Each row below holds a small network's activations on one input, seen along a few directions.
In each table, some parts of the input vary, and every possible input appears once, in random order.
Descriptions start from the smaller parts, as in this example, which fits no table here: one of 8 places around a ring, together with either a single point or (one of 2 separate values, together with one of 4 places along a line) or one of 11 places around a ring.
Shared parts are said once, and a part with two or three values counts as separate values.
In the rows, zero is written as 128.

Other details of the inputs shift rows strongly along two fixed directions, in all tables alike. That doesn't count.
These rows show it; all are for the same input, with only those details redrawn:
[137 124 130 134 126 126 120 131 119 124 125]
[138 121 127 132 123 132 116 136 119 122 119]
[142 123 129 135 128 127 119 133 118 121 122]
[143 123 129 135 128 128 118 134 117 120 121]
[118 131 141 134 121 109 135 112 125 138 147]
[117 131 141 134 121 108 136 111 125 139 148]
[ 47  98 104  86  37 170  96 150 165 162 112]
[156 118 122 135 132 139 108 147 113 110 105]

Rows:
R1: [125 131 126 128 138 133 117 128 122 115 122]
R2: [118 124 139 127 132 119 155 111 139 139 148]
R3: [149 143 135 115 126 139 125 139 125 126 123]
R4: [147 123 119 134 143 135 100 148 118 108 102]
R5: [123 132 128 129 129 118 154 107 141 143 147]
R6: [141 150 135 116 141 131 122 135 128 126 125]
R7: [156 118 122 135 132 139 108 147 113 110 105]
R8: [115 137 125 128 141 114 147 108 146 140 144]
R9: [129 121 115 124 140 143 116 147 128 114 115]
R10: [135 126 128 134 126 143 121 136 120 119 122]
R11: [108 136 132 128 140 112 149 115 143 130 147]
R12: [116 129 136 129 129 118 148 115 128 135 154]
R13: [137 133 115 129 148 131 136 131 131 126 110]
R14: [119 142 139 133 136 102 172  95 134 152 154]
Q: The inputs of R14 and R13 match in every part but one. If R5 is changed in the same way as R14 into R13, which row does it become?
A: R8
Q: Describe the family of inputs behind these rows.
A: one of 2 separate values, together with either a single point or one of 6 places along a line
Q: Change only the choice among 2 separate values in R6. List by row number the other rows that result.
A: R3

Rows:
R15: [152 135 117 130 155 123 135 139 131 119 116]
R16: [157 142 136 133 134 135 124 136 105 111 126]
R17: [147 130 119 135 154 132 141 125 122 120 109]
R18: [151 115 129 150 134 128 122 134 106 114 130]
R19: [ 61  96  90  82  63 196 109 159 167 147  89]
R20: [171 121 141 149 152 121 120 136 106  98 120]
R21: [155 130 138 138 138 119 115 132 115 119 117]
R22: [152 123 135 145 135 118 117 131 116 115 116]
R23: [148 132 119 131 155 126 141 137 124 119 109]
R24: [153 115 132 141 134 122 123 130 108 110 130]
R25: [ 62 159 152 120 118  70 184  59 168 186 208]
R26: [153 133 118 136 152 136 134 123 129 120 114]
R27: [ 67  83  88  89  35 182  80 166 156 147  87]
R28: [144 135 136 125 127 126 115 132 117 133 123]
R29: [157 145 132 136 132 128 122 132 107 118 119]
R30: [ 40  82  86  89  18 187  82 163 165 165  97]
R31: [135 132 131 138 153 126 108 135 111 103 127]
R32: [136 135 127 141 152 119 105 131 112 109 119]
R33: [145 129 125 130 156 131 145 139 124 115 118]
R34: [ 60 157 157 119 119  77 186  61 168 180 216]
R35: [155 129 122 135 155 143 136 127 128 113 120]
R36: [158 133 141 128 140 131 118 137 109 119 127]
R37: [ 58 156 157 119 122  72 191  73 164 179 210]
R38: [154 126 143 134 138 126 118 136 114 113 125]
Q: The inputs of R24 and R27 match in every part but one. If R35 is changed in the same way as R24 into R27, which row does it become?
A: R26
Q: Describe the family of inputs behind these rows.
A: one of 2 separate values, together with either a single point or one of 5 places around a ring or one of 6 places along a line
Q: Change only the choice among 2 separate values in R29. List by row number the other rows that result.
A: R16

Rows:
R39: [ 44 120 111  96  66 157 113 128 157 157 132]
R40: [144 116 123 140 139 120 115 132 124 119 120]
R41: [134 134 127 133 143 126 121 137 113 114 115]
R42: [149 142 130 126 140 128 115 133 124 123 116]
R43: [145 139 132 127 140 141 123 130 117 117 122]
R44: [138 123 125 139 139 126 125 132 111 120 112]
R45: [ 68 104 113 101  57 143 114 133 167 162 128]
R46: [140 123 122 141 139 135 124 125 113 118 118]
R47: [143 139 136 124 140 132 124 138 116 119 116]
R48: [145 129 135 128 140 139 121 135 122 111 130]
R49: [ 61 110 122  90  57 150 122 142 159 163 135]
R50: [148 115 131 138 130 126 131 137 118 117 120]
R51: [139 113 128 140 139 124 124 137 116 115 120]
R52: [104 165 173 153 141  42 190  47 131 173 208]
R53: [147 125 128 137 130 128 132 132 113 122 112]
R54: [140 128 124 135 143 121 111 136 126 113 124]
R55: [ 84 184 163 139 181  47 239  35 161 181 220]
R56: [137 125 126 137 143 134 118 134 119 107 130]
R57: [150 115 128 140 131 135 129 130 120 114 126]
R58: [152 124 131 131 133 139 127 135 119 116 132]
R59: [144 127 104 118 168 141 158 135 153 117 115]
R60: [ 55 100 113 105  67 154 116 129 158 155 134]
R61: [ 68 113 116  91  57 147 112 138 168 166 134]
R62: [135 125 129 134 143 125 120 141 118 109 124]
R63: [144 129 139 125 140 130 123 143 120 113 124]
R64: [149 132 133 126 140 126 114 138 129 117 124]
R65: [151 134 128 130 133 141 128 131 114 122 124]
R66: [144 126 120 139 139 122 117 127 120 124 112]
R67: [150 134 132 128 132 131 130 138 112 124 118]
R68: [155 138 126 128 132 127 120 133 121 128 118]
R69: [149 125 125 139 131 137 130 125 115 120 118]
R70: [140 138 121 134 143 123 112 132 122 118 116]
Q: The inputs of R40 and R66 match in every part but one. If R60 is changed in the same way as R40 into R66, which row does it become?
A: R46
Q: Describe the family of inputs behind these rows.
A: one of 2 separate values, together with either a single point or (one of 3 separate values, together with one of 5 places around a ring)
Q: Change only the choice among 2 separate values in R47. List by row number the other rows that result.
A: R63
Q: Start at R52 and move only the place on the ring of 5, one step at a time. The first step leads to R66. Which rows follow, in order?
A: R70, R42, R68
